Each row below holds a small network's activations on one input, seen along a few directions.
In each table, some parts of the input vary, and every possible input appears once, in random order.
A made-up example of a description, with smaller parts first: values(2) and (point or line(11) or (line(4) and ring(5))).
Shared parts are said once, and a part with two or three values counts as separate values.

Other details of the inputs vary at random and push rows far along two fixed directions, the same in every table; ignore that.

A family of inputs:
R1: [-20.1  -0.6   0.2  -1.9  35.6 -13.9   7.1   1.3  27.3 -38.3  25.9  37.7
  15.0  21.7]
R2: [-25.0  -5.5  -5.2 -16.0  28.0 -15.1  12.2  -2.3   8.8 -26.5  25.1  46.1
  -5.4  30.8]
R3: [ 11.5   0.7  20.5   4.0  -1.7 -41.4   8.2  -3.2 -33.0  12.3 -32.7 -35.9
  25.3   1.8]
R4: [  5.5   8.0  -3.1   3.1  -0.4 -44.1 -10.0  19.4 -13.8  47.4 -30.4 -17.7
  -4.1   6.7]
R5: [ -0.6  -9.3  10.9  -1.8   6.1 -42.6  15.6   1.8 -35.9  39.5 -37.6 -15.1
  13.9  -4.1]
R6: [-28.0  -3.9  15.4  -3.0  34.6 -10.5  -4.9  -7.0  16.7 -33.1  27.5  32.6
   5.7  28.9]
R7: [-16.6  -1.7  17.0 -32.6  31.3   8.4  -4.9  -8.9  -6.1 -32.9  19.3  25.8
  -3.0  48.3]
R8: [-13.7  -5.6  14.3 -28.1  26.6   3.1  -1.3  -4.7  -1.2 -37.4  16.4  31.7
  -4.2  45.3]
R9: [ 37.7   1.0 -21.9  16.0 -41.7  31.7  -2.5   6.8  -5.3  33.9 -20.9 -32.0
 -24.8 -39.2]
R10: [-22.6  -1.1 -11.4 -22.2  28.5 -18.5  24.0  11.5  21.8 -31.6  24.7  46.8
   2.2  18.9]
R11: [ -2.2  -8.5 -11.2  18.1 -41.6  81.3  -6.9 -22.0   7.6 -22.9  32.7  -8.2
 -22.2 -44.2]
R12: [-14.6  -7.4   0.6  12.7 -23.8  82.1 -18.7 -36.1   9.5   0.5  27.5   0.2
 -19.5 -46.7]
R13: [ 22.4 -13.2   1.0   9.6 -31.7  33.6  15.6 -12.6 -34.2  28.4 -32.5 -36.1
 -11.6 -50.0]
R14: [ -0.1  10.9   6.9  -7.6   3.1 -32.7 -18.2   6.6 -19.8  52.1 -29.1 -18.9
   0.6  14.9]
R15: [-10.3   4.1  -0.7 -11.8  18.2 -13.2  18.3   9.2  25.9 -54.3  29.9  24.7
  19.1  29.3]
R16: [ 31.8   9.5 -13.2  -1.7  -1.7 -39.3   2.1  31.1  -1.2  26.1 -37.3 -26.2
   3.2  10.1]
R17: [ 18.1  13.8   2.3  23.0   2.7 -45.2 -11.1  15.9   2.8  36.1 -26.0 -19.1
  12.6   3.1]
R18: [ 26.4  16.9  -0.6  16.6 -12.2 -43.0  -8.3  18.2  -6.4  21.3 -25.0 -34.1
  14.7  14.9]
R19: [ -3.1  -7.1  -4.4  13.2 -42.9  84.2 -13.3 -28.7   3.6 -19.8  27.9  -6.2
 -18.5 -41.5]
R20: [  8.0  12.0  16.1  13.4   2.8 -37.4 -24.3   6.5  -4.2  38.6 -29.3 -21.4
  13.0   7.5]
R21: [ 25.5  17.3  -7.5  14.2  -9.8 -43.4  -3.9  25.8   1.2  17.5 -27.1 -35.1
  21.0   9.2]
R22: [-11.3 -29.1   2.9  16.1 -21.2  72.0  11.7 -42.0  -7.8 -10.3  23.4   3.8
  -6.9 -71.3]
R23: [ 12.5  11.7 -18.2   4.1   0.7 -48.2   1.9  27.9  -2.7  40.8 -32.5 -13.0
   4.5  -0.7]
R24: [  8.3  -0.1 -11.7  12.6 -38.6  28.2 -15.8  -5.4 -12.3  53.5 -20.5 -21.7
 -22.1 -43.7]
R25: [-13.0  -7.5   7.5 -24.1  28.3  -1.7   4.3   2.1   3.2 -40.5  20.2  29.0
  -8.7  42.6]
R26: [-16.5   2.3   1.4  -5.5  33.5 -16.2  14.9   7.8  32.7 -38.6  28.9  39.8
  17.2  16.6]
R27: [-23.2   3.6  22.1 -20.1  22.4   2.4 -11.8 -15.5  -1.8 -41.8  27.9  15.9
  12.4  46.3]
R28: [ 13.0 -11.4 -30.3  -0.4 -35.2  79.4  19.8  -3.7  24.9 -20.0  23.4   6.4
 -29.5 -55.5]
Description of these inputs: values(4) and (point or line(6)).
Changing only the values(4) part turns R3 into R13. The same change can be made to R11. Which row results?
> R25
A walk changes only the line(6) part. It starts at R15 and steps to R21. List the rest of the walk in order.
> R18, R11, R19, R27
Which other rows does R14 become when the values(4) part takes its other values? List them by row number.
> R7, R12, R27
Which other rows does R10 become when the values(4) part takes its other values? List them by row number.
> R15, R26, R28

A family of inputs:
R29: [ 12.8   9.5   0.4  -0.8  12.7 -47.1  -7.9  24.4  -0.8  18.0 -22.2  -8.2
   1.2  29.9]
R30: [ -6.1  -0.3 -20.0   0.4 -10.4  10.5  15.0   2.4   7.8  -6.0  12.2   8.9
  -3.5 -17.0]
R31: [-22.6   4.2  24.0 -23.8  42.3 -56.9  -7.9   1.2 -13.9 -15.6   1.8  22.0
  14.6  74.5]
R32: [-13.2  -6.0   9.7   0.4   3.4  23.4  -2.0 -14.7   5.2 -21.8  18.0   5.1
   4.1  -6.9]
R33: [ -0.1   1.9  13.8  -7.3  12.9 -45.2   2.7  11.0 -16.3  23.2 -27.3 -12.5
  14.4  12.0]
R34: [ -6.4 -11.4  -2.2  -3.8   8.1  21.8  13.0 -10.6   5.7 -10.0  10.7  20.5
  -4.4 -15.2]
R35: [-12.4 -11.1   4.1  -3.4  -6.9  16.7   6.9 -19.6 -17.5  -5.6   6.6   6.3
  -5.2  -7.2]
R36: [  0.5  -6.1  -2.7   7.7  -2.6  20.3   4.8  -3.4  14.5 -28.8  18.6  10.1
  -4.3  -6.5]
R37: [ -6.8  -4.6  -1.1  -4.3   9.1  26.5  -3.4  -8.7  13.0  -8.1  14.7  21.7
 -11.6  -3.8]
R38: [ 53.2  12.4 -11.6  14.6 -50.6  17.7  -9.2  15.7 -18.5  56.5 -48.8 -68.0
  -7.9 -43.7]
R39: [ 16.1  -2.7 -10.8   9.7  -9.7 -11.5   9.0  11.8  -5.9  17.4 -18.5 -14.4
  -5.0 -14.9]
R40: [ -9.8   4.7 -16.7  -3.8  -6.2  18.1  -1.5   2.4  17.5 -11.1  21.1  17.2
  -9.9  -1.6]
R41: [-11.6  -3.1   4.7  -5.9  -0.6  23.0  -9.6  -8.5   0.6   0.5   9.3   5.0
 -10.2  -5.7]
R42: [ -6.9  -3.7   7.2   6.2  -8.2  17.7  -6.5 -19.1 -10.0 -10.6  10.0  -4.7
   2.2  -3.0]
R43: [ 10.4  18.0  -2.3   5.6   3.0 -51.8  -2.6  23.0   7.5   9.7 -13.2 -13.6
  22.1  21.3]
R44: [  3.0  -1.6   3.4   8.6   3.9  16.8  -0.8  -7.2  11.1  -7.5   6.9   4.4
   3.4 -12.2]
Describe the family of inputs behind these rows.
> point or (values(3) and line(5))
A walk changes only the line(5) part. It starts at R40 and steps to R29. List the rest of the walk in order.
> R37, R41, R31
